These are the activations of a small neural network, seen along a few directions. Each row is one input.
Each table varies a few parts of the input and shows all the possible inputs, shuffled.
Descriptions start from the smaller parts, as in this example, which fits no table here: one of 8 places around a ring, together with either a single point or one of 9 places along a line or (one of 3 separate values, together with one of 6 places along a line).
Shared parts are said once, and a part with two or three values counts as separate values.
In the rows, 128 means zero.

Rows:
x1: [142 136 114 136 129 149  99 119 121 169 127 149  71 138 148 101 136 140]
x2: [149 111 157 148 182 135 124 120 134 119 106 130 145  96 187 120 134 105]
x3: [ 92 231  94  80 173 191 145 100 119 150 165 123 129 143 137 123 173 101]
x4: [151 129 179 159 169 113 116 113 124 139 137 102  96 109 104 130 126 150]
x5: [143 119 133 145 118 147 127 114 135 153 127 109  64 148 108 127 138 162]
x6: [111  77 143  78  83 117 169 132 149  97 135 125 146 104 110 134 149 124]
x7: [135 144 132 103  55  85 125 161 108 128 162 151 130 125  87 112 138 115]
x8: [152 148 116 163  97 131  96 135 124 144 128 124  92 172 127 111 144 139]
x9: [159 120 164 168 151 113 116 135 138  97 109 105 164 136 171 134 139 102]
x10: [148 116 117 153 100 142 125 130 157 111  98 114 140 175 173 120 150 124]
x11: [138 121 119 155 189  76 140 107  93 123 120 122 101 127  89 143  95 170]
x12: [163 156 162 177 147  99  86 139 111 130 140 113 120 131 126 119 132 127]
x13: [139 101  97 142 203 101 143 110 103 103  88 150 153 116 167 132 105 122]
x14: [119  96 117  71  89 120 147 138 140 108 132 160 148  86 147 113 141  96]
x15: [144  97 182 151 173 128 142 111 148 109 102  94 142 111 145 145 141 128]
x16: [149 109 101 162 170  80 134 126 104  81  91 122 172 154 152 148 112 121]
x17: [ 90 138 116 110  97 153  97 150 134 179 150 162 110 103 110 118  89 124]
x18: [ 87 118 135 120  87 153 125 146 144 164 154 121 108 116  73 137  94 151]
x19: [152 150 101 171 166  62 110 133  80 114 121 132 124 148 111 136 101 148]
x20: [ 97 102 110  99 101 173 120 144 168 141 121 151 160 102 150 128 100 110]
x21: [139 139  99 148 200  81 118 118  78 137 120 164 104 115 129 122  92 148]
x22: [104 149 121 139  65 140  95 167 135 155 151 142 134 137  88 128 100 126]
x23: [ 90 211 116  85 164 189 171  96 131 133 165  81 122 159  98 145 175 125]
x24: [133  84 120 146 193  95 161 101 116  93  86 113 150 131 125 157 113 146]
x25: [105 240 123 106 104 179 132  87  94 115 155  94 144 180 124 147 157 117]
x26: [135  91 134 135 121 157 153 111 166 123  92 100 114 149 151 136 152 150]
x27: [117 113 144  86  76 101 153 139 116 137 164 130 105 102  71 119 134 139]
x28: [108 110 119 125  71 157 116 162 168 117 125 134 182 143 131 142 107 112]
x29: [151 145 158 153 180 119  93 124 108 153 140 142  99  96 146 108 124 130]
x30: [140 106 111 128 131 162 130 114 153 134  95 136 120 135 190 107 145 125]
x31: [ 89  82 135 107  94 171 143 142 176 129 123 114 157 119 113 151 109 140]
x32: [121 133 124  78  85 102 126 147 106 152 158 169 107  88 108 103 130 114]
x33: [131 105 129  95  61 101 143 153 143  86 138 145 170 129 130 126 146  95]
Question: Describe the family of inputs behind these rows.
Answer: one of 3 separate values, together with either a single point or (one of 2 separate values, together with one of 5 places along a line)
Question: The inputs of x15 and x9 match in every part but the choice among 3 separate values. If x6 is changed in the same way as x15 into x9, which row does it become?
Answer: x33
Question: Change only the choice among 2 separate values in x14. List by row number the other rows that result.
Answer: x32
Question: Change only the choice among 3 separate values in x21. List by row number the other rows that result.
Answer: x11, x19
